Each row below holds a small network's activations on one record, seen along a few directions.
After each row come some of the record's fields: DOKE, ZEGIK, TOVAP, VUVI.
The largest differences between rows may come from other fields.
In the rows, 500 means zero.
Random noise pushes rows far along 6 fixed directions. That doesn't count. These rows show it; they differ only by the noise:
[463 417 546 464 384 474 479 599 611 452 485 456 592 493 477 592 562 455
 422 420 425 421]
[702 463 411 401 653 629 416 290 504 283 547 306 352 636 633 446 694 315
 489 497 582 538]
[532 418 582 550 438 470 506 492 398 499 535 392 487 422 618 444 588 427
 478 482 477 430]
[306 435 345 610 401 516 612 664 582 484 360 425 590 448 506 655 529 690
 392 400 454 280]
[574 535 608 461 503 443 520 556 620 586 485 466 627 461 441 558 577 435
 396 430 473 449]
[385 337 428 483 299 518 474 624 573 386 505 532 478 519 439 605 511 573
 519 448 367 498]
[435 564 583 581 514 431 654 576 482 637 457 471 651 319 495 521 429 602
 383 411 557 366]
[430 704 544 495 686 484 727 504 554 597 461 538 700 315 393 539 250 687
 343 358 717 440]

[405 517 447 589 539 482 591 622 540 644 359 494 637 507 494 532 525 565
 415 455 466 373] : DOKE=numul, ZEGIK=zili, TOVAP=sizot, VUVI=remin
[619 603 675 408 477 439 460 397 595 501 555 499 576 536 478 458 534 406
 388 485 380 481] : DOKE=bidiv, ZEGIK=valiz, TOVAP=sizot, VUVI=remin
[428 513 546 571 604 430 611 567 430 624 405 441 634 352 596 521 508 498
 467 509 627 348] : DOKE=numul, ZEGIK=zili, TOVAP=sizot, VUVI=ludis
[431 421 533 428 307 444 403 494 463 433 556 678 498 623 388 427 464 430
 456 518 250 542] : DOKE=bidiv, ZEGIK=valiz, TOVAP=sizot, VUVI=remin
[412 339 535 470 467 503 466 464 355 278 560 435 488 501 620 455 491 288
 528 522 580 461] : DOKE=bidiv, ZEGIK=zili, TOVAP=roda, VUVI=ludis
[386 430 554 532 382 469 474 649 521 482 426 353 616 458 566 569 462 579
 424 380 510 344] : DOKE=bidiv, ZEGIK=valiz, TOVAP=roda, VUVI=ludis
[485 470 304 591 550 561 532 526 353 501 379 374 344 616 559 439 610 631
 497 465 457 423] : DOKE=bidiv, ZEGIK=zili, TOVAP=sizot, VUVI=ludis
[521 588 589 523 472 399 583 625 563 776 532 591 586 291 344 564 483 604
 567 520 527 566] : DOKE=bidiv, ZEGIK=zili, TOVAP=roda, VUVI=ludis
[466 468 614 399 468 454 496 492 655 442 523 550 673 412 444 612 487 303
 475 530 585 518] : DOKE=numul, ZEGIK=zili, TOVAP=roda, VUVI=ludis
[426 427 478 545 464 547 522 640 387 438 569 547 357 428 438 510 252 775
 645 432 520 637] : DOKE=bidiv, ZEGIK=valiz, TOVAP=sizot, VUVI=ludis
[487 425 311 644 548 578 544 384 282 456 503 418 278 476 669 470 663 525
 647 640 560 525] : DOKE=bidiv, ZEGIK=zili, TOVAP=roda, VUVI=ludis
[519 307 461 479 281 605 298 523 467 306 591 493 241 652 535 506 572 536
 613 514 316 580] : DOKE=bidiv, ZEGIK=valiz, TOVAP=sizot, VUVI=remin
[409 428 509 513 356 462 463 531 469 505 534 612 544 520 475 466 472 504
 541 550 377 482] : DOKE=numul, ZEGIK=valiz, TOVAP=roda, VUVI=remin
[544 432 585 444 330 463 410 448 515 477 608 690 457 516 474 462 586 339
 573 630 329 613] : DOKE=numul, ZEGIK=valiz, TOVAP=sizot, VUVI=remin
[519 450 496 582 288 414 446 643 575 594 422 546 506 543 459 607 655 543
 489 489 243 385] : DOKE=numul, ZEGIK=valiz, TOVAP=sizot, VUVI=ludis
[417 397 597 519 384 482 442 534 357 384 532 407 495 434 649 474 466 441
 504 466 491 446] : DOKE=bidiv, ZEGIK=zili, TOVAP=sizot, VUVI=ludis
[534 543 522 605 610 475 551 655 533 677 393 434 584 430 469 563 521 685
 484 418 559 388] : DOKE=bidiv, ZEGIK=valiz, TOVAP=sizot, VUVI=ludis
[580 655 497 641 579 464 610 489 451 767 456 434 541 322 542 472 510 621
 472 537 578 473] : DOKE=bidiv, ZEGIK=zili, TOVAP=roda, VUVI=remin
[738 445 570 478 576 500 367 559 490 579 481 384 411 589 520 450 707 367
 584 530 450 598] : DOKE=bidiv, ZEGIK=zili, TOVAP=sizot, VUVI=ludis
[337 406 402 389 413 515 441 554 602 377 472 612 552 547 440 625 410 532
 504 497 491 539] : DOKE=numul, ZEGIK=zili, TOVAP=sizot, VUVI=remin
[410 506 490 427 477 512 553 410 458 386 548 550 526 512 506 459 457 485
 448 495 459 456] : DOKE=bidiv, ZEGIK=valiz, TOVAP=sizot, VUVI=ludis
[469 550 588 621 450 492 535 592 505 546 462 455 603 393 545 529 451 601
 400 432 495 324] : DOKE=bidiv, ZEGIK=valiz, TOVAP=sizot, VUVI=remin
[622 548 461 383 554 510 406 488 648 474 422 464 526 692 448 531 579 401
 392 467 438 528] : DOKE=bidiv, ZEGIK=zili, TOVAP=sizot, VUVI=remin
[629 614 486 619 589 534 581 362 440 587 505 389 477 433 636 409 682 458
 466 603 537 445] : DOKE=bidiv, ZEGIK=valiz, TOVAP=roda, VUVI=remin
[463 296 465 543 374 587 372 478 300 319 577 467 314 494 610 412 511 492
 674 534 456 591] : DOKE=bidiv, ZEGIK=zili, TOVAP=sizot, VUVI=ludis
[481 389 548 551 438 535 441 416 414 287 519 271 437 386 775 491 528 415
 483 459 593 309] : DOKE=numul, ZEGIK=valiz, TOVAP=sizot, VUVI=ludis
[439 375 312 737 452 538 588 443 212 558 428 409 270 411 681 402 615 650
 641 614 443 426] : DOKE=bidiv, ZEGIK=zili, TOVAP=sizot, VUVI=ludis
[607 577 409 560 609 530 484 537 580 617 404 471 463 538 431 544 680 526
 521 519 436 516] : DOKE=bidiv, ZEGIK=zili, TOVAP=sizot, VUVI=ludis
[530 572 514 551 626 476 567 339 229 613 534 536 442 455 553 292 402 511
 479 509 572 529] : DOKE=bidiv, ZEGIK=zili, TOVAP=sizot, VUVI=remin
[368 352 429 512 446 612 468 409 212 255 564 405 336 505 698 355 290 544
 572 454 567 503] : DOKE=bidiv, ZEGIK=zili, TOVAP=sizot, VUVI=ludis
[416 479 433 593 424 453 580 560 549 595 386 442 676 542 554 525 674 411
 327 530 388 240] : DOKE=numul, ZEGIK=valiz, TOVAP=roda, VUVI=remin
[486 507 570 298 653 557 428 503 585 294 477 435 687 678 475 477 402 303
 317 327 641 482] : DOKE=bidiv, ZEGIK=zili, TOVAP=sizot, VUVI=ludis
[421 451 351 433 540 599 496 494 498 348 466 472 448 565 521 500 413 580
 480 451 550 448] : DOKE=numul, ZEGIK=valiz, TOVAP=sizot, VUVI=ludis
[479 460 521 641 588 477 603 538 244 616 426 409 475 408 675 340 558 443
 494 523 604 375] : DOKE=numul, ZEGIK=zili, TOVAP=sizot, VUVI=ludis
[485 421 676 429 467 474 474 489 393 493 591 505 473 421 532 420 419 422
 582 493 528 595] : DOKE=bidiv, ZEGIK=zili, TOVAP=sizot, VUVI=ludis
[432 458 350 536 403 481 593 388 321 484 555 745 314 501 436 384 466 559
 625 623 388 648] : DOKE=numul, ZEGIK=zili, TOVAP=sizot, VUVI=ludis
[518 594 366 461 548 566 498 396 514 455 492 584 402 632 412 470 461 578
 498 484 414 616] : DOKE=bidiv, ZEGIK=zili, TOVAP=sizot, VUVI=remin
[443 373 587 653 326 411 451 766 473 616 489 432 541 336 516 622 492 601
 554 481 427 427] : DOKE=bidiv, ZEGIK=valiz, TOVAP=roda, VUVI=ludis
[360 581 581 664 470 431 676 473 252 614 484 497 588 307 594 350 338 596
 366 432 550 360] : DOKE=bidiv, ZEGIK=zili, TOVAP=sizot, VUVI=remin
[330 616 610 528 444 470 621 440 539 415 520 471 695 265 591 504 303 505
 351 471 613 341] : DOKE=bidiv, ZEGIK=valiz, TOVAP=roda, VUVI=remin

Here are new rows. What are their fields?
[570 349 403 452 549 610 356 468 349 403 573 487 251 659 535 379 470 495
 664 539 478 744] : DOKE=bidiv, ZEGIK=zili, TOVAP=sizot, VUVI=remin
[257 151 544 231 160 452 302 721 706 244 578 681 568 723 330 637 508 277
 581 484 320 628] : DOKE=numul, ZEGIK=zili, TOVAP=roda, VUVI=remin
[290 448 364 524 420 558 541 597 505 445 472 613 477 500 368 585 299 720
 546 473 513 587] : DOKE=bidiv, ZEGIK=zili, TOVAP=roda, VUVI=remin
[382 407 394 343 463 575 485 414 579 224 517 583 538 572 519 511 482 347
 451 547 531 499] : DOKE=numul, ZEGIK=valiz, TOVAP=sizot, VUVI=ludis
[384 384 526 582 369 393 525 530 236 584 507 616 442 483 495 333 480 498
 530 567 371 544] : DOKE=bidiv, ZEGIK=zili, TOVAP=sizot, VUVI=remin
[661 615 400 454 626 626 439 540 713 459 472 371 445 615 392 616 482 641
 492 360 514 543] : DOKE=bidiv, ZEGIK=valiz, TOVAP=roda, VUVI=ludis
[272 449 375 467 569 537 570 470 450 372 447 583 519 518 454 468 339 565
 454 460 616 505] : DOKE=bidiv, ZEGIK=zili, TOVAP=sizot, VUVI=remin
[464 413 566 643 366 433 495 585 349 545 453 428 508 442 609 449 595 452
 505 513 353 383] : DOKE=bidiv, ZEGIK=zili, TOVAP=sizot, VUVI=ludis
[375 444 242 460 533 579 519 559 616 441 376 605 438 603 407 646 589 606
 570 552 509 542] : DOKE=numul, ZEGIK=zili, TOVAP=sizot, VUVI=ludis
[378 514 419 642 464 510 589 520 517 461 328 419 607 521 600 539 616 549
 310 485 484 214] : DOKE=bidiv, ZEGIK=valiz, TOVAP=sizot, VUVI=remin
[481 491 452 594 552 481 539 604 551 688 415 383 549 436 513 574 590 557
 522 533 566 432] : DOKE=bidiv, ZEGIK=zili, TOVAP=roda, VUVI=remin
[392 453 548 584 362 473 550 535 428 520 578 624 419 335 492 497 349 658
 583 553 422 527] : DOKE=numul, ZEGIK=valiz, TOVAP=sizot, VUVI=remin
[672 534 629 632 328 430 511 472 452 669 544 434 451 341 607 474 707 469
 503 596 314 431] : DOKE=bidiv, ZEGIK=valiz, TOVAP=sizot, VUVI=ludis
[420 342 378 336 406 603 326 682 768 225 436 376 503 737 420 732 523 518
 413 313 408 431] : DOKE=bidiv, ZEGIK=valiz, TOVAP=sizot, VUVI=ludis
[498 508 478 499 551 597 489 374 477 300 515 376 489 559 647 447 504 435
 411 467 503 416] : DOKE=bidiv, ZEGIK=valiz, TOVAP=sizot, VUVI=remin
[533 460 473 473 438 540 428 431 460 382 506 426 478 513 580 511 538 468
 501 484 474 469] : DOKE=bidiv, ZEGIK=zili, TOVAP=sizot, VUVI=ludis
[462 463 527 448 514 492 508 356 451 339 465 490 576 558 634 444 597 281
 393 569 549 385] : DOKE=numul, ZEGIK=valiz, TOVAP=sizot, VUVI=ludis
[604 530 587 547 456 464 514 438 370 561 641 536 414 433 567 423 452 558
 571 569 479 541] : DOKE=numul, ZEGIK=valiz, TOVAP=roda, VUVI=remin
[623 509 693 438 631 514 412 458 530 460 535 361 553 430 554 506 478 355
 476 437 740 495] : DOKE=bidiv, ZEGIK=valiz, TOVAP=roda, VUVI=ludis
[232 322 385 444 449 565 533 625 548 336 438 554 591 537 432 594 420 539
 503 448 626 466] : DOKE=bidiv, ZEGIK=zili, TOVAP=roda, VUVI=ludis
